Each row below is a small network's average activation on inputs in which a field has the value named, seen along a few directions.
Related values have similar rows: they may be neighbours, one step apart, or belong to one group.
In the rows, zero is written as 500.
Random noise pushes rows far along 2 fixed directions. That doesn't count. These rows show it; they differ only by the noise:
[456 476 499 465 557 585 531 414 482 515 434 459 441 505 534 395]
[553 481 434 391 566 561 695 341 367 469 417 487 421 447 531 488]
[591 478 409 351 561 551 700 321 363 441 420 499 424 421 499 531]
[674 454 352 223 523 525 501 304 500 342 460 530 471 353 319 658]


Values of ZAS:
kob: [747 409 546 271 341 318 623 461 335 545 644 534 527 507 304 773]
mumi: [461 596 440 561 534 569 492 438 551 465 332 530 559 512 653 464]
pulo: [379 512 619 670 486 443 961 509 161 601 583 489 574 664 804 527]
dumev: [510 565 546 544 447 372 121 590 762 501 627 541 473 392 347 539]
mobu: [241 520 659 839 628 610 735 531 347 630 349 331 334 561 783 164]
mipi: [444 434 558 666 485 630 715 607 509 658 420 373 407 443 487 218]
dekup: [522 633 439 596 486 434 677 645 487 379 637 512 647 555 711 707]
fupog: [449 669 450 580 606 435 377 489 466 539 535 655 518 604 670 502]
sog: [531 340 512 441 388 462 234 704 571 521 507 563 549 542 253 487]
ZAS is arranged as a 3 by 3 grid.
Q: Which values are neighbours of mipi? Give them in the order they are listed.
A: mobu, sog
Q: Which values are neighbours of pulo? Give them in the order they are listed.
A: kob, dumev, dekup
A value of ZAS combines one of 3 hidden first parts with one of 3 second parts; all combinations occur once.
Q: fupog and dekup share the first part; fupog and dumev share the second. Which value has the first part of dumev and the second part of dekup?
A: pulo

Values of DUV:
bere: [587 577 378 488 481 412 560 498 575 458 571 620 634 454 439 680]
sur: [394 618 458 412 536 592 570 481 516 385 438 526 546 452 565 533]
garel: [589 513 386 432 562 518 284 495 559 433 397 542 423 370 347 529]
dav: [374 538 526 683 616 609 361 497 423 560 432 472 452 487 480 251]
nifi: [345 341 602 478 347 536 326 591 630 607 644 444 519 515 393 490]
rirus: [677 468 435 456 488 339 281 644 515 530 547 561 470 469 325 517]
fof: [582 578 362 438 648 441 559 354 542 386 471 480 586 415 526 541]
futuk: [707 643 457 549 420 407 561 434 482 565 494 645 551 513 492 630]
galif: [454 297 562 413 486 529 285 555 674 484 428 363 409 430 349 381]
baz: [454 402 469 555 514 573 360 434 446 546 384 553 402 448 455 453]
rulo: [551 565 534 312 479 596 733 377 565 401 497 446 463 544 462 533]
dofit: [455 487 554 553 533 351 340 562 463 384 559 519 509 584 459 597]
ruvik: [630 498 435 510 538 446 514 523 314 414 587 630 555 480 428 618]
dami: [485 419 593 462 382 475 495 520 537 563 653 434 494 518 382 564]
kizu: [562 464 549 477 503 594 670 437 484 436 391 371 413 471 499 385]
nese: [460 475 607 567 423 501 763 609 374 572 541 420 482 517 569 449]
dig: [612 426 461 486 527 500 217 457 688 501 432 560 430 493 419 447]
pufa: [469 435 597 409 441 575 509 660 457 613 544 447 563 621 497 518]
peg: [426 626 456 494 645 519 602 329 358 600 436 601 463 516 775 439]
sipu: [634 417 371 380 458 339 564 488 280 476 536 612 500 309 410 697]
gib: [518 581 355 634 634 526 929 427 368 464 377 380 390 559 824 413]
fuda: [563 600 458 346 430 441 600 439 445 364 626 532 561 466 583 818]
vuv: [526 390 522 398 467 548 560 360 648 440 450 467 588 457 333 502]
ropi: [495 616 501 518 399 484 612 506 472 440 579 549 609 547 616 633]
DUV is arranged as 6 separate groups.
Q: List the group mates of dig, in the order listed.
A: garel, dav, baz
Q: List the group mates of pufa, in the order listed.
A: nifi, dami, nese
Q: List the group mates of gib, in the order listed.
A: sur, fof, peg
Q: List the group mates of ruvik, in the order listed.
A: rirus, dofit, sipu
Q: List the group mates of fuda, in the order listed.
A: bere, futuk, ropi

Values of RIPIF:
fudu: [496 399 455 401 489 632 488 541 709 249 526 457 512 406 386 542]
kened: [596 450 509 458 382 357 634 543 353 486 630 460 482 519 420 552]
roki: [590 471 456 514 595 560 586 509 278 548 428 456 368 416 554 311]
mab: [210 429 639 657 550 637 190 518 733 517 501 319 600 701 461 182]
das: [409 542 468 514 497 513  68 615 535 621 545 623 540 595 479 585]
vukog: [692 680 504 138 522 464 723 328 499 304 607 581 618 473 524 819]
vem: [596 549 267 517 615 503 789 320 428 384 342 542 431 398 667 521]
sudu: [574 340 469 352 452 585 718 419 509 418 446 404 453 324 562 637]
fim: [323 573 650 655 426 605 550 543 530 533 634 433 582 748 792 429]
mefan: [390 504 511 631 470 347 232 636 407 721 492 592 524 550 545 441]
penil: [652 350 555 480 570 547 790 416 281 552 422 479 264 548 338 425]
bekiz: [525 645 380 540 681 591 617 357 488 552 331 462 451 529 571 518]
gedif: [605 495 498 329 414 543 785 406 479 493 560 399 398 331 375 464]
fav: [624 485 570 438 422 362 830 474 238 505 485 549 553 514 434 650]
gonab: [627 589 393 607 417 436 723 569 499 560 539 516 581 428 664 580]
bamip: [520 598 434 378 612 317 112 614 734 288 656 531 680 431 330 652]
neni: [679 451 428 568 645 500 602 436 155 505 262 393 447 293 491 531]
bepob: [518 440 594 456 388 430 631 542 381 561 571 515 429 615 473 610]
gofad: [543 332 538 516 570 475 855 375 259 638 402 542 318 395 547 341]
met: [604 625 262 273 556 557 506 383 560 237 398 629 482 278 367 655]
lodif: [389 551 500 697 495 436 318 477 452 483 613 617 572 572 521 431]
zagum: [511 590 380 476 600 610 671 319 366 431 334 562 358 460 598 518]
fedog: [515 405 606 590 436 446 807 623 286 674 498 583 591 614 590 495]
pup: [380 597 557 512 337 416 417 516 696 597 564 503 522 560 650 558]
RIPIF is arranged as 6 separate groups.
Q: List the group mates of bepob, in the order listed.
A: kened, fav, fedog
Q: List the group mates of gedif, in the order listed.
A: fudu, mab, sudu
Q: List the group mates of zagum, in the order listed.
A: vem, bekiz, met
Q: List the group mates of pup, in the order listed.
A: vukog, fim, gonab
Q: List the group mates of gofad, in the order listed.
A: roki, penil, neni

Values of SINUM:
debul: [440 567 491 549 477 309 326 469 615 397 576 574 415 455 515 629]
fadep: [439 410 496 547 478 529 464 485 413 648 400 517 453 498 538 414]
fina: [509 688 466 601 550 444 725 445 368 573 421 530 492 475 712 555]
naru: [487 459 446 432 660 739 506 453 526 476 459 399 460 464 472 384]
leke: [644 403 500 302 408 395 671 418 350 393 582 378 500 462 415 677]
fifet: [649 512 554 516 317 440 564 635 488 547 564 626 691 500 449 615]
vasu: [527 440 577 636 481 549 864 537 426 719 571 460 472 482 619 439]
zekit: [543 468 558 676 561 453 467 588 352 534 406 444 368 451 468 400]
lamag: [648 394 529 348 555 512 627 488 294 472 663 477 442 555 570 600]
bim: [405 631 450 496 426 480 440 430 699 481 406 424 585 633 517 512]
geguv: [626 502 453 357 398 412 349 650 586 474 608 648 600 463 342 656]
lafo: [292 581 398 344 541 526 351 441 579 320 436 481 530 419 513 576]
tuda: [434 583 466 614 689 559 653 407 459 503 581 571 569 559 524 477]
linut: [478 449 527 489 567 465 543 510 432 413 369 371 339 503 516 352]
fam: [665 440 402 398 433 620 553 312 493 441 387 678 503 417 384 469]
SINUM is arranged as 3 separate groups.
Q: List the group mates of lafo, in the order listed.
A: debul, fina, bim, tuda
Q: List the group mates of geguv, in the order listed.
A: leke, fifet, vasu, lamag
